Each row below holds a small network's activations on one input, seen along a few directions.
Each table varies a few parts of the input and shows all the possible inputs, shuffled.
A made-up example of a description, with smaller parts first: one of 4 places along a line, together with either a single point or one of 11 places along a line or (one of 3 separate values, together with one of 5 places around a ring).
Shared parts are said once, and a part with two or three values counts as separate values.
In the rows, 128 means zero.

Other details of the inputs vary at random and push rows far along two fixed directions, the same in every table; ignore that.

Rows:
r1: [144 116 188  89  86 164  64 168 100 117 114  92]
r2: [139 146 143 107 152 152 179 125 142 142 155 233]
r3: [136 177 142 127 136 142 200 118 150 124 157 214]
r4: [100  80  72 142 174 101 118 125 142 158 117 101]
r5: [156 167 137 126 139 134 197 107 141 127 166 221]
r6: [104 112  78 159 156  90 135  98 137 148 113  77]
r7: [166 129 169 107  75 147  82 155 103  98 138  92]
r8: [153 165 139 122 142 138 196 109 141 130 165 227]
r9: [ 95 123  61 188 138  79 135  98 137 108 105  93]
r10: [ 84  87  85 137 173 110 116 119 138 166 101  92]
r11: [161 120 171 101  79 152  75 161 103 103 134  94]
r12: [ 94 119  92 157 157  93 132  94 134 156  98  71]
r13: [155 114 173  94  84 158  71 167 103 108 131  99]
r14: [ 87 132  83 180 140  88 127  74 125 129  84  90]
r15: [119 158 149 107 150 160 185 135 151 140 147 231]
r16: [133 175 144 123 139 145 199 120 150 127 156 220]
r17: [101 110  80 155 159  94 134 100 137 151 112  82]
r18: [ 78  98  98 138 172 110 117 113 135 171  88  85]
r19: [ 90 101  75 152 165 100 130 128 150 148 114  89]
r20: [158 136 184 104  75 150  78 152 100 105 124  85]
r21: [180 118 156 109  80 140  83 164 107  94 152 105]
r22: [127 166 145 117 142 150 190 127 150 132 152 220]
r23: [ 95 103  82 148 164 100 130 106 138 156 109  89]
r24: [ 86 110  96 146 165 102 127 103 135 163  94  81]
r25: [158 117 172  97  82 155  73 164 103 105 133  97]
r26: [185 133 142 143  55 121  84 139  92  55 141 106]
r27: [154 118 162 105  81 152  77 182 115  95 139  96]
r28: [116 152 149 105 151 162 180 139 150 142 145 229]
r29: [152 128 185  98  79 155  72 159 100 109 120  88]
r30: [116 166 170 101 150 162 180 112 136 155 127 221]
r31: [127 182 167 114 141 151 193  99 136 145 135 216]
r32: [109  90  69 151 168  92 127 117 141 151 123  96]
r33: [166 143 156 138  51 133  77 131  90  64 126  96]
r34: [174 111 158 103  85 146  79 169 108  99 149 110]
r35: [115  97  67 158 163  86 131 111 140 145 125  89]
r36: [ 95 107  72 159 159  93 134 122 149 142 117  81]
Each input here is: one of 4 places along a line, together with either a single point or one of 8 places along a line.
Changing only the place on the line of 4 turns r8 into r31. The same change can be made to r32. Which row results? -> r29
A walk changes only the place on the line of 8. It starts at r6 and steps to r17. List the rest of the walk in order. -> r7, r23, r11, r25, r13, r10
Which other rows agree with r3 in the place on the line of 4? List them by row number. -> r9, r15, r16, r19, r22, r27, r28, r36

Rows:
r37: [127 124 115 133 147 114 142 113 134 149 129 111]
r38: [155 164 168 105 107 165 161 155 137 105 163 211]
r39: [116 149 102 140 181 115 203  75 147 167 137 195]
r40: [ 91 160 104 154 170 115 198  74 145 147 115 202]
r41: [184 102 145 124  52 132  43 178  96  63 143  64]
r42: [154 104 113 138 109 104  88 116 106 117 129  66]
r43: [139 138 131 124 120 137 141 145 137 112 148 162]
r44: [146 187 195 103  93 173 159 134 124 105 141 208]
r45: [179 169 211  99  46 173  98 156  95  70 141 152]
r46: [ 84 162 108 149 173 121 200  83 151 153 114 196]
r47: [154 148 153 113 121 138 147 120 123 129 148 156]
r48: [112 118 105 135 139 118 133 147 148 128 133 117]
r49: [113 112 148  86 157 165 137 160 139 156 133 178]
r50: [107 101  86 147 160  95 122 115 137 159 114  55]
r51: [100 139  83 151 181 113 199 101 162 149 137 203]
r52: [138  99 196  79  68 175  23 188  94 114 108  55]
r53: [ 84  89  51 185 151  69  98  92 124 135  80  34]
r54: [ 80  52  79 129 195  94  85 125 135 202  88  29]
r55: [166 162 163 113 103 158 158 142 128  95 165 219]
r56: [194 113 166 110  55 133  49 156  84  83 142  51]
r57: [ 66  94  64 171 160  81 104 113 141 149  79  21]
What do these inputs look like to the network? -> one of 3 separate values, together with either a single point or one of 6 places along a line
Change only the choice among 3 separate values in r49. List by row number the other rows that result. -> r52, r54
Which other rows agree with r56 in the choice among 3 separate values? List them by row number. -> r37, r39, r42, r47, r50, r54
Change only the place on the line of 6 in r41. List by row number the other rows that result. -> r38, r43, r48, r51, r55

Rows:
r58: [ 94 118  85 191 173  50 108  56 117 172  63  55]
r59: [192 103 180  80  80 153  74 174  95 110 154  74]
r60: [145 194 105 180 105 100 220 105 136  59 148 218]
r61: [ 76  72  39 170 179  82 103 125 153 146 103  68]
r62: [133 140 111 126 145 141 183 135 153 121 170 237]
r63: [164 129 189  93  72 162  66 179 105 109 131  71]
r64: [113 111  62 202 169  46 114  63 125 159  82  60]
r65: [115 208 145 172 112 125 209  83 119  88 100 208]
r66: [178 126 171 108  64 147  73 187 118  80 154  77]
r67: [119 150 129 124 149 148 176 127 154 126 147 233]
r68: [144 135 211  82  75 163  64 170 102 121 112  65]
r69: [ 75  93  73 156 175  93 119 115 147 174  91  41]
r70: [180 124 171 104  68 148  66 192 116  83 155  75]
r71: [143  97  20 212 163  20 125  84 144 131 129  71]
r72: [130 203 124 180 110 109 214  95 135  64 125 215]
r73: [131 209 123 160 100 131 197  40 134  93 149 202]
r74: [146 134 211  81  76 164  61 172 101 122 113  64]
r75: [106 153 149 110 153 164 168 120 139 151 124 222]
r76: [ 74  74  40 174 174  81 109 121 155 142 101  69]
r77: [120 149 129 123 150 149 172 130 153 126 147 229]
r78: [146 141 147  94 166 148 194 115 137 164 159 206]
r79: [193 117 153 108  62 141  79 197 116  77 177  83]
r80: [131 163 138 121 151 142 192 128 160 135 158 209]
r81: [178 103 142 113  60 145  65 193 111  67 165 105]
r82: [117 167 158 108 154 157 188 118 148 161 135 202]
r83: [193 102 180  78  82 153  72 175  94 111 155  74]
r84: [178  89 168  84  80 157  59 171  89 102 142  95]
r85: [144 136 211  83  74 163  65 169 102 120 112  65]
r86: [138 177 195 149  40 131  91 130  72  52  76  76]
r87: [145 186 133 134 115 137 197  27 110 121 149 198]
r88: [ 44  85  83 144 184 101  97 109 135 183  62  59]
r89: [ 75  93  73 155 176  93 118 115 147 175  91  41]
r90: [ 52 144  78 188 136  85 121  15 112 151  62  29]
r91: [ 87 161 172 100 153 166 166 110 135 162 104 216]
r92: [132 163 138 120 151 143 190 130 160 135 158 207]
r93: [105 154 150 113 150 163 170 118 140 149 123 222]
r94: [178  89 169  85  79 157  59 171  89 101 141  95]
r95: [104  66  62 138 193  85 125 113 137 182 116  48]
r96: [144  84  51 185 180  36 117  63 116 162 107  62]
r97: [179 102 142 111  64 146  62 196 110  70 166 106]
r98: [ 43  86  83 145 185 101 100 107 136 183  61  61]
r99: [177 182 132 162 135  96 180  83 139 114 151 223]
r100: [ 88  63  19 173 176  74 112 132 153 142 125  73]
r101: [119 150 129 123 151 149 175 128 154 126 147 233]
r102: [105 154 149 112 152 163 171 118 140 151 123 225]
r103: [131 164 138 122 151 142 195 127 161 135 158 211]
r104: [ 88  63  20 175 171  73 113 130 153 138 124  70]
r105: [134 127 138  96 165 154 177 114 130 155 148 228]
r106: [ 61  78  61 161 175  97 102 113 140 166  78  61]
r107: [116 213 144 151 102 147 193  28 118 118 125 195]
r108: [ 61  78  60 159 179  98 102 114 141 169  79  63]
r109: [179 101 142 111  62 145  61 196 110  69 165 103]
r110: [146 154 119 123 149 135 199 137 159 131 181 214]
r111: [103  78  31 168 177  71 129 135 158 151 138  54]
r112: [144 181 134 155 125 115 215  81 110  92 124 212]
r113: [146 154 118 122 150 136 199 138 159 132 181 215]
r114: [133 162 138 120 152 143 188 131 159 136 159 207]
r115: [ 60  79  61 162 174  97 104 111 141 166  77  62]
r116: [164 128 190  93  70 162  65 179 105 108 130  69]
r117: [146 134 210  80  77 164  60 173 101 123 113  64]
r118: [145 135 211  81  75 164  63 171 101 121 112  64]
r119: [ 75  93  73 156 174  93 120 113 147 174  91  41]
r120: [135 127 138  95 167 155 176 116 130 157 148 229]
r121: [ 44  86  84 146 182 101  98 107 135 182  61  58]
r122: [147 140 147  91 168 149 191 117 136 166 159 205]
r123: [120 149 130 125 146 148 173 128 153 123 146 228]
r124: [193 117 153 109  61 141  80 196 116  76 177  82]
r125: [130 122 199  87  74 168  48 168  95 113  99  86]
r126: [134 127 139  97 163 154 177 114 130 154 147 227]
r127: [192 103 180  80  79 153  76 173  95 109 154  74]
r128: [135 127 138  95 165 155 175 115 130 155 148 227]
r129: [ 42  87  84 148 180 100 102 104 136 180  60  60]
r130: [193 116 153 109  59 140  80 196 116  74 176  81]
r131: [191 164 136 145  13 128  88 108  94  36 169  82]
r132: [144 135 211  84  72 163  64 169 101 118 111  62]
What do these inputs look like to the network? -> one of 5 places along a line, together with either one of 3 separate values or (one of 2 separate values, together with one of 6 places along a line)
Changing only the place on the line of 5 turns r98 into r77. The same change can be made to r132. Which row results? -> r66
Changing only the place on the line of 5 turns r86 into r65. The same change can be made to r125. Which row results? -> r93
Change only the place on the line of 5 in r73. List by row number the other rows that result. -> r87, r90, r107, r131
Change only the choice among 2 separate values in r120. List by row number the other rows that result. -> r122
